A small network was shown many inputs. Here are its activations along a few directions, one row for each input.
Each table varies a few parts of the input and shows all the possible inputs, shuffled.
Descriptions start from the smaller parts, as in this example, which fits no table here: one of 3 separate values, together with either a single point or one of 9 places around a ring or (one of 4 places along a line, together with one of 8 places around a ring).
Shared parts are said once, and a part with two or three values counts as separate values.

Other details of the inputs vary at random and push rows far along three fixed directions, the same in every table; ignore that.

Table:
R1: [  0  -3   2  15 -16 -35   8  -1 -21   2   3]
R2: [-13 -22  -3   4  29  25 -10 -13 -10   1 -17]
R3: [  4 -33  -7  27  35 -16   5  -1 -30  -3  -4]
R4: [ -2   7 -15  17 -18 -26  -1  -3   3   8  -8]
R5: [-16 -13   9   1  30  24 -21  -8  -2  15  -2]
R6: [-12  12  -6  13 -28  -1  -6  -8  -3   3  -5]
R7: [  9   9   1 -29  10  14  10   2  18 -12  16]
R8: [ 12  14  -4 -18  -8  13  18   4  10 -17   3]
R9: [ 13  -9   1   8  -4 -15  13  11 -19  -9   6]
R10: [  4  13   6 -29  -9  29   7  10   8  -6 -10]
R11: [ 11   9  26 -21  14  15  -3  10   6 -23  -1]
R12: [ 21   6  12 -21  -6   8   8  18   2   1   6]
R13: [  1   2   5 -20  -3  18  -6   5   9   3   1]
R14: [ 21  -4   2 -13 -14 -10  15  12  -7 -20  15]
R15: [-10  11  11  15 -24 -21  -2  -4 -18  16  -5]
R16: [-11  19  14  -5  -8   2  -7   6   6  17   2]
R17: [ 13  -4   8  -4  11 -13   0   7   1 -30   1]
R18: [  0 -15  -5   1  10   6  -7   0   2   5  -7]
R19: [-18  23   8   4 -19  -8 -17   2   3  25  -2]
R20: [  7  -4  -9   2   1 -19   8   7   4 -10  21]
R21: [  2  12   8 -34   1  21  -1   9  13  -2   5]
R22: [-11 -19  -1  12  24  11  -7  -8 -17   4 -13]
R23: [-16  19  -2   4 -28   3 -16  -2   9  22 -19]
R24: [  2   2  -6  19 -21 -24   9  14 -15   3   1]
R25: [ 18  -8  -4  13  19 -33  13   0   4 -43  11]
R26: [-10  17  -2  17 -25 -17   0  10 -10  15 -11]
R27: [  8  17   4 -31   0  21   6   2  20  -6   7]
R28: [ 13   9   5 -18  -2   7  15  13   5  -3  -1]
R29: [ -9   0 -16  25 -14 -51   1   9  -4   4   9]
R30: [ -7  -5  10  -6  11  23  -4 -20  -3   2  -7]
R31: [ -3  13 -10  12 -19  -5   5  -5  13  -1   0]
R32: [ 10 -13   2   2 -10 -17  11   0 -13 -13  10]
R33: [ 26  -9  -9  -8   6 -23  29  16   0 -22   7]
R34: [-16  18  -3   8 -28   3 -18  -7  13  21 -10]
R35: [  2 -19 -14  23  13 -10   7 -14  -8 -16   4]
R36: [-16  -8   2  -1  21  30  -8  -5  -6  10 -20]
R37: [ -4  -3 -11   8  16   8   5 -12  11  -3  -6]
R38: [ 14  17  18 -31  -3  23   3  15   7   9  -2]
R39: [ -6 -18 -11  17  24  13  -7 -22   8   4  -9]
R40: [ -3  -5  -1  -4   9  26  -7 -10  12   6 -11]
R41: [ 19  -5  19 -14  -3  -2  17   7 -15 -10  11]
R42: [-17 -14   0  10  22  35 -18 -30   0   3  -6]
R43: [ 14   7  11 -24  -7   4  11  10  -8  -9   7]
R44: [-22  25  -3  13 -29   7 -12 -15   5  11 -11]
R45: [ -5 -25   0   5  32  24 -12  -8  -3  12 -13]
R46: [ -5 -32  -6  13  34   1  -9 -13 -17  -4  -7]
R47: [-14  17  -2   4 -34   3 -14  -2   8  19 -14]
R48: [ -6   8 -12  20 -22 -22   2  -4  -8  -1  -4]
R49: [-25  23  -1   7 -19  -6 -14  -5  12  18  -2]
R50: [-6 -8 -8  0 21 -2 -4 -3  4  1  5]
R51: [  5  11  13 -32  -2  23  -1  11  10   0  13]
R52: [  7 -20  -3   1  26  -7  -1   4  -7   6  -3]
R53: [  6   7  13 -14  -3  25  -3   7   3  11  -6]
R54: [ -5 -26 -15  21  15  -3  -1  -2 -11  -5  -9]
R55: [  0   1  -4   4  -3 -22  -4   8  -6   9   2]
R56: [  1 -17   1  15  35  -8  -9 -10   2 -25  -7]
R57: [-13   8   4  13 -27  -3  -8 -17  -4   8  -1]
R58: [ 31  -6 -12 -11   8 -24  27  10   8 -23  16]
R59: [-13   5  -5  19 -16 -28  -8   5  -4  12   9]
R60: [ 14   8  -1 -25   0   3   8   9  11  -7   8]
R61: [-26  -8  -3   8  36  26 -18 -22  11  11  -3]
R62: [ -8  20   9   0 -12  11  -2   4   5  19 -13]
R63: [ 19  10  12 -26   0   0   8  18   2   0   9]
R64: [ -3   9 -19  26 -28 -38   0  -3   5   5   5]
R65: [-12   7  -3  12 -29  -2  -8  -3  -7   5  -8]
R66: [ 22   3  -3  -9  -4 -13  19   1  -1 -24  17]
R67: [ 22  -1   2 -17   2  -1  16   3  -2 -20  12]
R68: [ 14   3   5 -17 -10  12   9   1   1 -15  11]
R69: [  4  -7   3   1  16   5  -2   3  -6  12 -10]
R70: [ 10  -1  12  -5  -5   3   3   6 -13  -3   6]
R71: [ -8   8  -9   8 -12  10   1  -7   7  -3  -4]
R72: [ -9  12  -2   9 -17  -7 -11   2   0  20 -13]
R73: [-12 -11  14   1  26  29 -16 -12 -13  13 -13]
R74: [-14 -23  -4  12  27   4 -13  -7   1   5   2]
R75: [ 29  -9 -11  -5   4 -18  30  11   4 -27  14]
R76: [  2   1  -7  11 -16 -33  -1  10  -8   6  10]
R77: [ -6 -21 -10  10  26   5 -11 -11   2   4  -2]
R78: [  6  10  14 -25 -11  32   5   9  -2  -4   0]
R79: [  4   4 -14  11 -15 -35   4   4   3   3  -1]
R80: [-15  10  -9  15 -23   1  -6  -5   3   6 -10]
R81: [-15  20  19  20 -10 -13 -23   1  -3  -1 -13]
R82: [  0 -37 -18  19  40 -25  -5  -2 -11  -1  -2]
R83: [  0 -17 -14  18  22 -18   3  -6   3 -11  18]
R84: [ -2 -11   7   4  20   1  -4   4  -3   5   9]
R85: [-20  20  -6   8 -26  -2 -15 -11  14  16  -1]
R86: [  7 -23 -19  15  27 -24   9  -4   0 -16  22]
R87: [ 3  0  1 -5 -6  8  6 10 -5 -3 -2]
R88: [  8  12  13 -24  -6  31   8  10  12   1  -2]
R89: [ 16   7  10 -15  -5  11  15  15   3  -2   3]
R90: [  1   2  12 -10  -5  21   3 -18   3  -8   6]
R91: [  5   7  14 -19   1  17  -5   8   2   8   4]
R92: [-10  -5  -1  -7  16  21 -10  -7   9   4   4]
R93: [  5   8  19 -29  -9  24   6  -2   0  -4  -1]
R94: [-11  20  -5   0 -14  10  -8 -12  15  12 -11]
R95: [-15 -12  -1   2  17  32 -10 -12   7   9 -18]
R96: [ 17   2   2 -18   2 -20  14  19  -1 -10  19]
R97: [-16 -24  -6   9  26   5 -16  -8  -1   6   0]
R98: [  2  15  16 -32   4  21   2  12  12   2   9]
R99: [-16  15  15   6 -34   0 -10  -9 -10  16  -5]
R100: [ -6   5 -13  19 -25 -41  -4   5  -2  13  -7]
R101: [  2 -13   0   0  12   6  -6   3  -3   9  -3]
R102: [ 26  -8  -1  -6   5 -23  31  -3  -6 -29  20]
R103: [ 20  -2   5 -12 -12 -11  15  14 -12 -16  16]
R104: [-13  19 -12  15 -29 -13  -2   0   1   7 -10]
R105: [ -3 -20 -18  23  28 -10   3 -12  -1  -1 -10]
Each input here is: one of 5 places along a line, together with either a single point or (one of 2 separate values, together with one of 10 places along a line).
Changing only the place on the line of 5 turns R21 into R50. The same change can be made to R17. Which row results?
Answer: R56
Changing only the place on the line of 5 turns R49 into R61. The same change can be made to R79. Which row results?
Answer: R58
Changing only the place on the line of 5 turns R82 into R60. The same change can be made to R10. Which row results?
Answer: R104
Which other rows does R95 become when the place on the line of 5 takes its other values? List them by row number.
Answer: R31, R75, R88, R89
Which other rows does R104 become when the choice among 2 separate values takes its other values? List them by row number.
Answer: R80
Which other rows does R101 become when the place on the line of 10 takes its other values? List them by row number.
Answer: R45, R51, R59, R76, R78, R87, R88, R99, R103
Which other rows does R24 become when the choice among 2 separate values takes its other values? List them by row number.
Answer: R26
